Each row has a name. After each piece below comes the name of the row it's from, unless a question asks for something else. Each question is about the rows just above it.

Vumo: [  62   69    7   23   -8   36    8   69   38   44  -17    7   -4  -40
   28  -30    5  -20  -20  -15  -28    4 -117   24   50    7   23]
det: [ 33  45 -25 -44 -40 -48 -33  56  54  29 -35  -7  17 -16 -29  21 -59  46
 -28  67  43  43 -49  12 -18  45 -27]
Pagok: [ 40  16 -25  12  63 -19 -62 -19 -12  -4  51 -72   2 -30 -60 -28  13  -3
 -35  32 -42  10 -52  36   1  68 -63]
fimiz: [-32 -56   9 -11  -3 -47  49  67  73  31 -41  19 -85 -23   8 -24  29 -42
 -23 -12 -36 -68  37   5 -51  67   6]
lofu: [-51  15 -21 -10  43  34  -9 -46  37  20   8   6   0  -6  73  21 -15  18
  53  56 -33 -21  76  -2 -74  58  52]
lubim: [-26 -27  19  18 -16 -56  21  23 -86 -36 -38   3  32 -47  76   9 -23   2
 -13 -10  65 -37  51 -22 -15  71   9]
Dedak: [ 32  14 -22  29 -52  87 -53 -22  18  -7  21  -5  -2  16 -36   1 -84  29
   2  17  93  40  54   0  29  -9 -26]
timug: [ 73  27 -20 -36 -14   9  27  69  19  46 -13 -25  38  -9 -59 -12 -99  36
  34  -5  55  16 -20  -4  19  22 -34]
sol: [-32 -56   9 -11  -3 -47  49  67  73  31 -41  19 -85 -23   5  15  29  24
  -9   0   5   5  34  71  15  59 -12]
Zek: [ -9 -51  -3   4  30  15 -58  42  78  28  25  36  -8 -52  73  23 -63  16
  26  20  21 -85 -15  33   6  -5   3]
Lili: [ 34  -1  -1  12 -31 -16  89  37  32 -20 -66 -76 -11  43  16   4  32 -49
 -22  65   8  23 -30  19  50 -39 -38]
[-20] with -1 step of 1 on every entry:	[-21]
[ -8 -52] with -1 step of 1 on every entry:	[ -9 -53]
Move every entry of [-28] by +1 step of 1.	[-27]
Shift each entry of [40] by -1 times 1:	[39]
Move every entry of [-5] by +1 step of 1.	[-4]

fimiz: [ -4 -21  -9  17   5 -15  -9 -21  -6  13   6   5   1  21  11   1  -9   9
 -14  11   7  -6 -21  -4  17  -8  22 -21  12  -1 -16  28   4]
sol: [  73   62   50   -4    2   -4   -2   36  -34  -40  -24  -11   -4   11
  -74  -38  -32  -31   31  -27   -1   19   -4    8  -52  -27   28    0
 -104   -6   -1   -1   25]
Vumo: [  73   62   50   -4    2   -4   -2   36  -34  -40  -24  -11   -4   11
  -74  -38  -32    9   31  -27   -1   19   -4    8  -52  -27   28    0
 -104   -1   -1   -1   25]
Lili: [ 35  17  12 -41 -19 -45 -23   7 -15  15   2 -22   8 -30 -19  12   3  -6
  -6   5   0  11  37 -24 -10  -3 -11  12 -19 -33  -8 -29  15]
rokuv: [-13 -16 -12   3 -15  -9   5   0 -23 -11  -7  18  22  17  -9 -10 -13   9
 -27  -8  45  -8 -14  24  -2   4  25 -10  -5  -5  28   1  -8]
det: [ 10   4   1 -16  -5 -18 -12  -5 -11  11   7  -9   5 -10  -6   7  -2   1
  -8   4   3   2  12 -14   4  -4  -2   0   0 -17 -11  -9   8]
Pagok: [ -8  -9  12  -8   1  -2  -1   0   5 -17 -28  -2   3  -1  -7  12   0   8
   2  14  13   0  -8  -3  -1  -3  13  -8  -5  -4   2  11   0]
Shift each entry of [-19] by -1 times 1:	[-20]
[-15] with +1 step of 1 on every entry:	[-14]
Which row holds [  5  -9 -15] read backwards?	rokuv
Move every entry of [  0   0 -17] by +1 step of 1.	[  1   1 -16]
q: [  73   62   50   -4    2   -4   -2   36  -34  -40  -24  -11   -4   11
  -74  -38  -32    9   31  -27   -1   19   -4    8  -52  -27   28    0
 -104   -1   -1   -1   25]	Vumo

timug: [-48  85  69  15  67  45  -3 -87  42 -59 -51 -55  -1 -73   5 -64 -47  -5
 -27 -30  -6  78  19  15 -69  -1  51  41]
Zek: [ 14  91 104 -19  62  18  35 -33  -2 -20 -13 -84 -28   2 -33 -74 -74  13
  80  18  -9  94  31  12  -4 -10  43  47]
Pagok: [-48  72  56  11  60  40 -10 -83  40 -51 -48 -54   3 -70   8 -54 -35  -3
 -32 -35  -1  69  14  11 -65  -1  44  38]
sol: [-26 118 126   9  90  50  26 -90  30 -64 -53 -92 -18 -58  19 -47 -64 -30
  15 -27  -5   5  78  -6 -64 -14  61  66]
lubim: [  3 110 126 -13  73  25  37 -52   5 -34 -29 -92 -31 -16 -32 -88 -84  12
  73  12 -12 112  38  14 -21 -14  57  56]
[ 5 78] with +1 step of 1 on every entry:	[ 6 79]
[56 72] is which row, read backwards?	Pagok
Move every entry of [-64 -53 -92] by -1 step of 1.	[-65 -54 -93]
Which row holds [ 15  19  78  -6 -30 -27  -5 -47 -64   5] read backwards?	timug
Move every entry of [-54 -35] by -1 step of 1.	[-55 -36]
[ 40 -51] with +1 step of 1 on every entry:	[ 41 -50]
Move every entry of [ 35 -33  -2 -20] by +1 step of 1.	[ 36 -32  -1 -19]

rokuv: [ 52  52 -22 -58  54  49  42]
Vumo: [ 35  46  13 -42  37  27  16]
lofu: [ 35  46  13 -42  45  27 -38]
Zek: [ 16   3 -58 -40  25  20  24]
Lili: [-17  19 -56 -26 -15 -17 -27]
lubim: [ 35  46  13 -42  37  27 -38]
Shift each entry of [3] by +1 times 1:	[4]
q: [ 35  46  13 -42  37  27 -38]	lubim
[20] with +1 step of 1 on every entry:	[21]

sol: [ -4   6 -17 -11]
timug: [ -4   6 -17  12]
rokuv: [  6  -4 -17  12]
Where do [ -4   6 -17  12] appear?	timug
[  6 -17] with -1 step of 1 on every entry:	[  5 -18]

Pagok: [ 64  -9  65  49  47  57  22 -25  43  26  54  48 -16   7  40 -39  61 -12
  11 -19   4  55  -5 -14 -44  53  61  54  18  -2 -29  42  59  45 -22  72
  45  59 -11  36 -21 -17  50  -6  -1 -11 -20]
det: [ 28 -29  13  15  26  32  24 -30  18  10  30  27  -8  18   7 -23  28 -17
   1 -22  -7  11  -2   1  -5  19  25  32  16  -9 -10  25  31  22 -17  29
  21  14 -16  25   2   9  16  -6  11  -9 -10]
Lili: [-66  42 -52 -59 -64 -75 -35  54 -54 -37 -78 -60  39 -28 -31  70 -69  23
 -12  34  14 -49   1  32  55 -60 -74 -73 -25  13  36 -50 -69 -65  40 -78
 -57 -56  29 -60  10   1 -57  15 -16  47  47]
fimiz: [-30  30 -18 -18 -20 -42 -14  43 -17   0 -31 -28  24 -24 -13  35 -30  14
   8  26  10 -13  16   6  30 -27 -21 -42 -15  11  29 -26 -32 -25  25 -32
 -31 -17  22 -29   2   1 -17  15  -8  16  25]
Zek: [  84  -62   74   88   94   94   15  -67  102   78   91   82  -56   60
   19 -114   89  -44   16  -58   -8   73    4  -35  -82   96  106   89
   63  -18  -47   83   71  105  -72   96   85   68  -28   99  -29  -26
   97  -14   45  -69  -69]
lofu: [-58  30 -36 -30 -52 -39 -15  40 -39 -26 -43 -46   9  -8 -20  37 -54  29
 -23  34  -1 -25  -6   4  21 -28 -59 -36 -24   6  15 -40 -43 -30  16 -59
 -18 -41  16 -35  11   6 -33  -2 -11  13  15]
lubim: [ 64 -51  46  51  66  78  34 -59  47  33  77  59 -62  25  27 -54  66 -28
  15 -39 -19  41   7 -52 -34  53  75  73  26 -22 -25  51  66  57 -51  79
  49  48 -25  25   2  13  50 -24  15 -69 -67]
Vumo: [-50  42 -35 -39 -52 -52  -9  41 -55 -42 -48 -52  39 -45 -16  43 -51  27
 -18  37  14 -29  -1  18  20 -43 -51 -52 -32   9  24 -46 -41 -52  44 -48
 -40 -35  18 -56  12   0 -38   6 -36  43  45]
Dedak: [ 50 -41  51  70  59  55  21 -45  70  51  63  58 -12  48  31 -79  59 -22
   6 -28 -12  54   5   1 -56  65  58  56  28  -2 -25  42  50  71 -35  49
  60  60 -30  83   1 -13  63   4  38 -28 -24]
q: [ 28 -29  13  15  26  32  24 -30  18  10  30  27  -8  18   7 -23  28 -17
   1 -22  -7  11  -2   1  -5  19  25  32  16  -9 -10  25  31  22 -17  29
  21  14 -16  25   2   9  16  -6  11  -9 -10]	det
[-36   6 -38   0  12 -56  18 -35 -40 -48] is which row, read backwards?	Vumo
Move every entry of [ 11 -19   4] by +1 step of 1.	[ 12 -18   5]

Pagok: [ 87  68 -54 -52  92]
Vumo: [ 84  18 -68 -53  98]
Dedak: [ 17 -68 -15 -30  19]
[ 17 -68 -15] with +1 step of 1 on every entry:	[ 18 -67 -14]
[-68  18] is which row, read backwards?	Vumo
Shift each entry of [18] by -1 times 1:	[17]
Move every entry of [ 17 -68 -15 -30] by +1 step of 1.	[ 18 -67 -14 -29]
Which row holds [-30 -15 -68  17] read backwards?	Dedak

